A small network was shown many inputs. Here are its activations along a few directions, one row for each input.
Each table varies a few parts of the input and shows all the possible inputs, shuffled.
A made-up example of a description, with smaller parts first: one of 3 separate values, together with either a single point or one of 11 places along a line or (one of 5 places around a ring, together with one of 6 places along a line).
Shared parts are said once, and a part with two or three values counts as separate values.

Other details of the inputs shift rows strongly along two fixed directions, in all tables alike. That doesn't count.
These rows show it; all are for the same input, with only those details redrawn:
[  5 -23   2 -12   4   5 -12 -27   4 -40  30  30  -8]
[ 12  15  32  -6   0 -14  24  12  19  -6 -16   1   8]
[  5  12 -27 -56   9  34 -20 -16   1  27 -27 -25 -14]

Table:
row 1: [ -5  12   9  32 -19 -30  18  34  14   6  -7  -6   2]
row 2: [  1 -20 -21  28  -2   8 -15 -27 -17 -25  34  25  12]
row 3: [ -2 -37  13  -8  25   6 -11 -20  -2 -30  33  26 -19]
row 4: [ -6   7 -36 -57   8  39  -9 -20   7  37 -24 -24 -36]
row 5: [-17 -30  -8  22   7  -4 -28  -9 -25 -22  35  22  -5]
row 6: [-18   7 -29  -2 -13  12  -9   6  -5  27 -16 -18  -9]
row 7: [ -5  17 -21  -2 -12  12 -22   4 -13  21 -18 -19   4]
row 8: [ -7   4 -35   4  -3  20   8  -2  -7  32 -13 -16   0]
row 9: [  5  12 -27 -56   9  34 -20 -16   1  27 -27 -25 -14]
row 10: [ -7  10  13  35 -18 -20  35  21   7  10  -4  -8  13]
row 11: [  6  22  17  31 -18 -28   3  33   5   2  -7  -6  15]
row 12: [ -3   7  27  34   4 -25  23  25  -9  13  -4 -11  20]
row 13: [ -4 -19 -15  24 -11   3 -19 -26 -18 -28  38  17   7]
row 14: [ -2  -1 -19   3  18  13  -3   4 -22  36 -12 -18   7]
row 15: [ -3  10  24  31   2 -34   7  40  -2  10  -4  -8   9]
What do these inputs look like to the network?
> one of 3 separate values, together with either a single point or one of 4 places along a line
The inputs of row 10 and row 13 match in every part but the choice among 3 separate values. If row 6 is changed in the same way as row 10 into row 13, which row does it become?
> row 7
Which other rows agree with row 5 in the choice among 3 separate values? List them by row number.
> row 3, row 12, row 14, row 15

Table:
row 16: [  4  11  34  15  -2 -25  20  22  11  -6  -9   3  10]
row 17: [  2  10  24   4   3 -15  13  18   6   3 -13  -4   5]
row 18: [  2   9  26   3   6 -15  13  19   6   4 -12  -4   5]
row 19: [  6  11  24   6   4 -14  12  16   3   4 -11  -7  11]
row 20: [ -5 -25 -15   2  -4   6 -10 -22   1 -28  32  25 -14]
row 21: [ -4 -25 -13   5   1   9 -12 -27  -8 -26  33  22  -5]
row 22: [  9  16  44  27  -6 -33  29  27  12  -9  -9   3  21]
row 23: [ -2  11 -27 -44  10  26 -23  -1  -4  38 -27 -32 -18]
row 24: [  5  18  15   5 -14 -17  11  18  16  -2 -13  -3   4]
row 25: [  3   7  21  10   6 -10  24  12   3   9 -10  -5  10]
row 26: [  3  16 -31 -37   7  29 -26  -5 -11  37 -28 -32  -5]
row 27: [  9  10  34  18   4 -23  19  21   5  -4  -8   2  17]
row 28: [ -1 -24 -16   6   0  10 -13 -27  -8 -26  31  24  -2]
row 29: [ -4 -27 -12   4   4   9 -11 -27  -9 -25  33  22  -6]
row 30: [  5   9  18  12   5  -9  23  12   3   8 -12  -3  13]
row 31: [  7  19  16   9 -13 -14  10  14   8  -1 -12  -6  14]
row 32: [ -4 -20  -5  -1   0   2 -19 -17  -5 -28  27  21  -9]
row 33: [  2   7 -11 -15  12  16   2  -1  -6  27 -19 -18   1]
row 34: [ -3 -18 -26  -2  -9  16 -18 -30  -7 -20  26  16  -6]
row 35: [-12  10   0  46 -10 -23  -2  34 -16  21  -3 -15  13]
row 36: [ -6 -25   5   9   7  -2   2 -14  -3 -25  28  25  -6]
row 37: [ -6 -26 -14   1  -1   6 -10 -22   0 -27  32  25 -15]
row 38: [-21 -25 -25  47  -9  -8 -14   0 -24  -7  36  13   1]
row 39: [ -6 -29 -10   0   5   6  -9 -21  -2 -25  32  24 -16]
row 40: [ -1 -17 -27  -1  -7  17 -18 -29  -8 -20  25  18  -3]
row 41: [ -2  10 -26 -45  13  26 -23   0  -5  39 -27 -32 -19]
row 42: [ 11  15  44  28  -1 -33  29  28  10  -8 -10   5  23]
row 43: [  5   9  26   6   7 -14  12  17   2   5 -11  -7  10]
row 44: [  4  13  20   3  -4 -17  12  20  13   2 -12  -4   2]
row 45: [  1   5  20   5   5 -12  25  16  12   8 -10  -3   0]
row 46: [  1  14 -27 -39   8  28 -24  -5 -11  37 -27 -34  -8]
row 47: [  3  15  10   9 -16 -12  23  14  18   2 -12  -2   4]
row 48: [ -6 -21 -18   4 -11   8 -12 -26  -1 -30  30  25  -8]
row 49: [ -5 -21  -1  11  -2  -1   0 -16   0 -28  27  25  -5]
row 50: [ -2  20 -34 -39  -7  28 -25  -5  -3  32 -30 -31 -11]
row 51: [ -1 -25 -15   6   3  10 -13 -26  -9 -25  31  24  -3]
row 52: [  2  10 -14 -14   6  16   1  -2  -5  26 -19 -18   2]
row 53: [  1  17 -31 -38   2  28 -25  -6  -9  36 -27 -34  -7]
row 54: [  2  11 -26 -39  16  29 -24  -4 -14  40 -28 -33  -7]
row 55: [  0   8 -10 -16   7  15   2  -2  -4  26 -18 -20  -1]
row 56: [  3  17 -32 -36   4  29 -26  -6 -10  36 -29 -32  -4]
row 57: [ 10  19  25  21 -12 -22  17  19  10  -8 -10   2  20]
row 58: [ -7 -25 -14   3  -3   8 -11 -25  -4 -27  31  25 -10]
row 59: [ -2   8 -13 -19   3  12   3   2   5  24 -18 -18 -10]
row 60: [  3  15  20   6  -7 -15  12  17   9   1 -14  -4   7]
row 61: [ -7 -27 -11   2   3   8 -10 -24  -5 -25  31  24 -11]
row 62: [  6  13  45  22  -4 -36  30  32  19  -9  -9   5  10]
row 63: [ -8 -28  -9   1   6   8 -10 -24  -6 -24  31  24 -11]
row 64: [  5  13  30  14  -9 -27  20  24  17  -8  -8   3   7]
row 65: [  4  13  15  12  -6 -10  23  10   7   5 -11  -5  12]
The inputs of row 56 and row 28 match in every part but one. If row 27 is changed in the same way as row 56 into row 28, which row does it become?
> row 30
The inputs of row 63 and row 17 match in every part but one. If row 48 is changed in the same way as row 63 into row 17, which row does it become?
> row 50
What do these inputs look like to the network?
> one of 2 separate values, together with either a single point or (one of 4 places along a line, together with either a single point or one of 5 places along a line)
Which other rows does row 43 become when the choice among 2 separate values takes its other values? List them by row number.
> row 25
Start at row 18 and move only the place on the line of 5, one step at a time. The first step leads to row 17. Which rows follow, in order?
> row 16, row 32, row 60
Start at row 53 and move only the place on the line of 5, one step at a time. The first step leads to row 22. Which rows follow, in order?
> row 46, row 19, row 43
Start at row 20 and move only the place on the line of 4, one step at a time. The first step leads to row 58. Which rows follow, in order?
> row 65, row 28
